Each row below holds a small network's activations on one record, seen along a few directions.
Each row is followed by the record's values for the fields E, W, T, J, H, C, S.
Not every record has every field; a missing one is left out.
The largest differences between rows may come from other fields.
Strong random noise was added to every row along 9 fixed directions; ignore it. To show where, here is one row again and again, with new noise each time:
[ 184 -375  -53 -160 -278 -416  178  183  117  179 -132  181 -204 -135
 -593  277 -103  117 -234 -122 -140    8  137  294  136  224  -23  390
   56 -314]
[  40   -9 -193 -141   24  106   35   19 -209   22   97  120 -169  -83
 -229   61 -278  -50   13  -70   10   68  197  395   54   43  101  -73
 -365   34]
[  -1  217 -304 -294  314 -256   71   96 -141  233 -269  131 -236  -65
  -43   59  -34 -186 -163  100  -66  -33  168   13 -230  -34  136  597
   48 -221]
[  62 -498 -121   72 -189 -196  -64  102  249  119   27   -5 -160 -245
  -77   90  141  -80  -85 -105 -227  221  -24  176  179 -111   96  294
  247 -340]
[ 284 -174   18  -53  -71  -87 -306  -31 -555  484  358 -192 -161  324
  -22   -4  261 -147 -241  290  265 -200 -260 -377  -97  618  -24  -61
 -168  192]
[-237   62  402  513 -355  -75  123 -289 -198  190  254  112   29  -20
 -220  186 -159  307  216 -239  -11 -351  263  295  382  -76 -298 -530
 -332  510]
[ -86   23   59  136 -138  -67 -217 -106 -375  -53  112 -220  138  251
  206  -98  253   -4   62  -33  134  -22 -111 -131   15  183   24 -317
   -1  226]
[ 313 -198  -39 -140  107  189   30   68 -151 -232  175  -42 -143  202
  -38   -7 -310  131 -114  175  224  124 -290   29 -399  396  230 -217
 -471   42]
[ 156  -79  -74   66    3  313 -127 -152 -178  133  312   82 -115  -10
  -60  -48 -126 -103   29   75   -9   -3  -13  161   69   55   65 -239
 -377  164]
[  73  270   60  137  153  131   90 -294  166  104 -131  318   11  -62
    2  -29  -27  -20   19  105 -269 -193   24  -50 -105 -230    0  168
  -77   55]
[ 233  545  -31 -167  391  186  382 -223  176 -187 -386  544   -6   62
 -267   -7 -488  168  -61  187 -189 -224   78   82 -453  -88  105  257
 -385    6]

[ 231 -515  183   18 -355  374  -59 -127  224   56  416    4  168 -119
 -200  164   63 -124   46   25 -160  154 -297   93  149  -38  -28 -446
 -308  117] | E is e1, W is w4, T is t2, J is j1, H is h4, C is c2, S is s1
[ -18  301  321  -38   72  123  130 -188   80  363   50  238 -236 -226
  -44  242   17    2   31   13 -107 -221   57   -9 -249   -7 -132   70
 -299  100] | E is e1, W is w1, T is t1, J is j2, H is h2, C is c2, S is s2
[ 264  307  301 -370 -102 -137   80   49 -157  170 -248  384 -126   89
 -272  201  135    9 -235   10 -138 -407  -57 -271 -175  633 -149  271
  -64   33] | E is e3, H is h2, C is c2
[ 218 -226  -48 -474 -121 -146  187  124  119  170 -130  168   -7  -37
 -630  339   22  -27 -213  118   70 -196   75   53 -116  484 -127  433
  -97 -234] | E is e1, W is w2, T is t2, J is j1, H is h3, C is c1, S is s1
[ -64  315   46 -198  224 -261  106    7 -148  133 -285  -70   33   58
   79  124  133  -70 -144  177  101  -38   37 -267 -428   80  -15  271
  -29   17] | E is e5, H is h4, C is c1
[-419  -44   65  104 -230 -200 -123   19   57   66  -35 -302  168 -205
  175   86  239  -81   96 -262   81  -17  196    9  262 -280  -40   98
  289   29] | E is e1, W is w2, T is t2, J is j1, H is h4, C is c2, S is s2
[ 275  -19  125  240 -180  439 -122 -285  116  166  371  171  122   46
 -275  -58 -106   81   84   78  -15 -197   95   71  211  134  -84 -234
 -214  224] | E is e1, W is w2, T is t2, J is j2, H is h3, C is c2, S is s2
[-111  389 -394  164  632   22  110  -10  -82 -250  -93  243 -122   80
  362 -280 -659   96  141  180  -54   15  175  155 -119 -518  200  168
    6 -112] | E is e3, H is h2, C is c1
[-175  281 -106 -118 -165 -355  198  102 -176 -435 -364  264  186  111
 -367   -7 -359  260  140 -402 -120  -68  472  419  333  -39  -64  -41
  165 -101] | E is e3, H is h2, C is c1
[-145 -215  259  218  -63 -289  232  112  107  178  140   53 -315  -42
 -108  252 -368  280 -101    6  104 -245    9   -5    3   66  -87   63
  -96   49] | E is e2, H is h2, C is c2
[ 222 -222   67   73   21  -85  133  158  204  128  -23  -23 -103  -12
 -370   69 -187  287 -197   52   10  296   19  337 -173   39  -82   80
 -295 -153] | E is e5, H is h4, C is c1
[ 155  156 -342 -371  177  -29  -14   83   34 -117 -326    8  128  114
 -131 -118  -64  -50  -57   22   30  195   25   38 -209   29  264  372
   17 -363] | E is e1, W is w1, T is t1, J is j1, H is h3, C is c2, S is s2
[-162  621 -160   17  226    1  -45 -141   25  139 -283  348  -37  -33
   89 -203  124  -97   97  -98 -155 -396  354 -120  133 -287 -327  550
  266   30] | E is e1, W is w3, T is t2, J is j1, H is h2, C is c1, S is s2
[ 207 -300  325  193 -199    9  348  -70  627 -161   26  268  -27  -20
 -101  131 -434  357   29  106 -143  -91 -228  -25 -127  -58  -30  -41
 -170  -41] | E is e1, W is w2, T is t2, J is j1, H is h2, C is c2, S is s2
[  76  -22 -112 -133 -139  179  117 -136   26 -453  -59   51  307  159
  -12  -85   55   18   17    1   24  132 -260 -207  -73  179  144 -299
  -14    4] | E is e1, W is w3, T is t1, J is j2, H is h3, C is c1, S is s1
[ -88  -57  116  196  -26  166  -57 -120  102  -32  143  -81  172   18
  235 -127  112   36  143   46   21  -59  -84   -6  188 -276   26 -194
   24  118] | E is e1, W is w5, T is t1, J is j1, H is h1, C is c2, S is s1
[ 131  -33 -572   83  192  243 -386  -74 -411   78  323  -32   97  291
  -32 -455 -308 -161   75  201  133  120   19   77  232 -104  199 -232
  -33   72] | E is e4, H is h3, C is c2
[-185  263 -307 -276  393  222   73   69 -121 -491 -228 -105    1   25
  245  -70 -227 -103  169  -46  121  317   -4  168 -354 -151  376  -31
 -214   -6] | E is e2, H is h3, C is c2
[ 176  202 -202  -54  169  283  -65 -307   38  323   59  510  -42  -89
 -323 -120 -139 -306   -8  144 -322 -222  224   40  372 -230  -51  218
  -32  -66] | E is e2, H is h2, C is c1
[ 298  -98    4 -364   80  289   79  173  423 -300 -166   16 -282 -169
  -32   -3    8   41 -157   68   81   84 -181   68 -496  240   95  337
 -155 -229] | E is e1, W is w1, T is t2, J is j2, H is h1, C is c2, S is s2
[ -47  183 -133 -639  -49  150  430   60  105 -203 -289  273  117 -158
 -667  291 -327 -189  -64  -58   65 -227  377  237  -34  122  113  158
 -333  -35] | E is e2, H is h4, C is c2
[  30  111   -7 -120   14  332   23 -109  158 -261 -184  155   69 -234
  -14    8  -35  -67  124 -138 -203  227   35  227  -44 -202   69 -175
  -90  -32] | E is e4, H is h1, C is c1
[ 207 -207  -18  656 -150  378 -245 -199  126  270  532   97  -46  138
  -30 -246 -143  200  103   16  -84  -46  171  185  509 -280 -282 -301
  -92  215] | E is e1, W is w4, T is t2, J is j2, H is h2, C is c1, S is s2
[-132 -278  170  -98   -7 -275   71  116 -130  318   96  -60 -325 -293
  105  404  -97   19 -114 -149  -56  136 -104  138  -69  -12   26   84
 -188   98] | E is e1, W is w4, T is t2, J is j1, H is h3, C is c2, S is s2
[  34  -48 -106  -24  149  -99  252  134  226  224    4  278 -245 -326
 -117  223 -347 -117  -97   55 -213 -176  129   68   28 -188   50  394
   31 -160] | E is e3, H is h4, C is c2
[-297   88   57 -245 -272   67    6   89   69 -293  -71  -11   88 -367
  -32   97  353 -159  156 -408  -70  126  186  273  205    4    7  -20
  167 -103] | E is e1, W is w3, T is t1, J is j2, H is h1, C is c2, S is s1
[ 129 -181 -247   75  -16   14  -82   21  136 -206  -48  -57  145   67
  -80 -258  -95   69  -51  114  -76  335  -61  143   19 -176   72   18
   65 -197] | E is e5, H is h4, C is c1
[-128 -221 -186   90  -80 -190 -261   64 -353  551  249 -391 -129   26
  -67   42  220 -260  -48   72  186   10   91  -26  281  -38 -142   49
  101  -30] | E is e2, H is h1, C is c1
[  75  -36   43 -220 -185  -60 -212  -76 -445  199   69 -131  110  165
   91  -47  403 -306 -125   55   24  -29 -158 -216   95  338  -19 -149
   94   53] | E is e3, H is h2, C is c1
[-255  330  -94  -55  330 -258   69  -37 -204  471   -2    4 -147   43
   67   49  -22 -239 -102  266  145 -558  234 -490  -92 -112  -34  508
  129  149] | E is e2, H is h4, C is c2
[ -79 -246  209  340   -6   62   92 -119  410  206  125  -12  -66 -363
  140  180   34   -6   32   64 -170   98  -11   -2  -40 -391  -63   28
  -55  -22] | E is e5, H is h4, C is c1
[ 289 -253 -334  -78   64  209  -59  138  247  -86   70  -43 -120  -89
 -112  -97 -236  -11 -130   17   49  287  -28  190    7   18  155  102
  -56 -299] | E is e1, W is w2, T is t1, J is j2, H is h4, C is c1, S is s2
[-293 -154  238   74 -346 -227  -60   80 -109 -242 -135 -317  137  -74
  170  149  325  117  139 -343   82  182  -30   28   76   43  -71 -339
  247   71] | E is e4, H is h1, C is c1
[-128 -284  126    1 -201 -307  -42  126  -28   89  -93 -449   40   52
   21  184  387  -34  -78  -24  178   63 -176 -223  -74  128  -87   78
  249 -138] | E is e2, H is h1, C is c1
[ 265 -284  101  103   28  159 -238   20   84  231  332 -197 -108   47
  181  -48  188  -37 -159  162  137 -149 -298 -335  -60  201   56  -14
  102   30] | E is e1, W is w5, T is t1, J is j2, H is h4, C is c2, S is s2
[-116  -60  555   87 -295  179  150  -18  318 -319 -111   71   99 -340
  164  284  297   53  227 -340 -209  114 -136  215    1  -23  -42 -382
 -163  109] | E is e3, H is h1, C is c2

Which values does each new row have?
[ -14 -107  179  475 -309  233 -230 -188  108 -127  232  194  116  -50
  174 -165   82   82  194 -145 -302  -55  -86  118  494 -145 -101 -381
  153  118] | E is e3, H is h2, C is c2
[ 112  -61  203   43 -133  220  188  -72  517 -129 -102  492  -62 -421
  -47  172  -74  -47   27 -184 -552   76  -78  222  110 -206   21   83
   49 -198] | E is e3, H is h2, C is c2
[  72 -101  -38  163   89 -451  -92   23   73  375 -109   -5  -53  253
   73  -87  252  -23 -234  280  -76 -117 -178 -465  -17  -47   -7  491
  519 -237] | E is e2, H is h2, C is c2
[ 311 -285   19   -3 -219  356 -154 -153  377 -214   38   80  194 -134
  -51 -107  252 -141  -36   62 -260  277 -223  -60   45    8   58  -91
   36 -139] | E is e5, H is h4, C is c1
[ 111  -74  119  124   36  148 -132  -58  259  229   19   86  -72 -182
  139  -34  264 -146  -13   89  -99  -25 -143 -177  -47 -129  -33  172
  135  -44] | E is e4, H is h1, C is c2
[ 136  -53 -272  -19  -91 -234 -155  235   65  445   58  112 -383 -202
 -212  -99  243 -174 -193 -175  -66  -34  202   81  353   59 -208  643
  373 -286] | E is e1, W is w3, T is t1, J is j2, H is h1, C is c2, S is s2
[ 178  -99  210  388   37   92  -94 -165  308  232  174   62   11   78
  120  -30  113  133  -72  158    0 -127  -52 -132   -4  -56 -201  124
  124    3] | E is e1, W is w2, T is t2, J is j2, H is h2, C is c1, S is s2
[-189  112  -76  199  -74  143  -13 -155 -142  -65  246   -5  190  178
 -189 -160 -294   30  143   30  161 -396  264  -63  321 -131  -41 -253
  -85  315] | E is e2, H is h4, C is c2
[-193 -117 -126  -30 -211 -475  -17  223 -591 -207   13 -284   13  301
 -103   20 -143  374    8 -222  270  145   30  311  251  275   71 -360
   76  159] | E is e1, W is w5, T is t1, J is j2, H is h3, C is c2, S is s1
[ -10  -87  -68  137   95  -57   41   26   12 -340   10  -11    6   44
  104  -32 -316  213   30  -24   11  313  -75  165  -77 -131  151 -320
 -185   -1] | E is e5, H is h4, C is c1
[ -89  428  485 -278 -118    4  156 -159 -228  101 -260   83   27  -45
  -21  331  407  -71  -14 -143  -14 -330   24 -218 -356  407 -129  -57
 -304  356] | E is e3, H is h3, C is c2
[ -34 -101  141  -25  117   60   36  108 -258 -165  199 -212 -135  260
  222   57 -146  115  -10  124  359   79 -261 -128 -331  267  154 -359
 -334  199] | E is e2, H is h2, C is c2
[  72  439  194  161  253  321  -68 -173   83 -205  -92   69  228  251
  340 -347  195  198   46  119   51 -266 -236 -420 -324  213 -121   62
   10  184] | E is e1, W is w3, T is t1, J is j1, H is h3, C is c1, S is s1
[-576  293  208 -582 -175 -189  125  236 -517 -408 -429 -415   88 -215
  378  469  581 -240  144 -574  141  399  106  238 -384  287  167 -316
 -149  192] | E is e3, H is h3, C is c2
[ 119  -94 -197 -296  -91 -157  -99  278 -402  347   86 -232 -121   52
 -424  122   20  -88 -191   27  283  223  269  284   -8  392  -97  111
 -267  -55] | E is e5, H is h4, C is c1
[ -66  522 -120 -215  -36 -214  104 -142   28 -181 -648  278  308   89
 -234  -70  214  -18  -20 -129 -282 -167  252    2  -13  -84   -2  393
  320 -144] | E is e3, H is h3, C is c2
[-267  406   58 -176    4   34   77  -72 -203  -89 -280  -24  198  -85
  -52   63  158  -35   71 -119  -20   51  259  189  -77  -95  -68 -162
 -195  174] | E is e5, H is h4, C is c1
[  30   98  206   48  134 -540  435   62   85  177 -233  126  -94   33
 -269  199 -359  298 -181  149   32 -377   60 -142 -235   81 -114  430
   56 -107] | E is e3, H is h4, C is c1
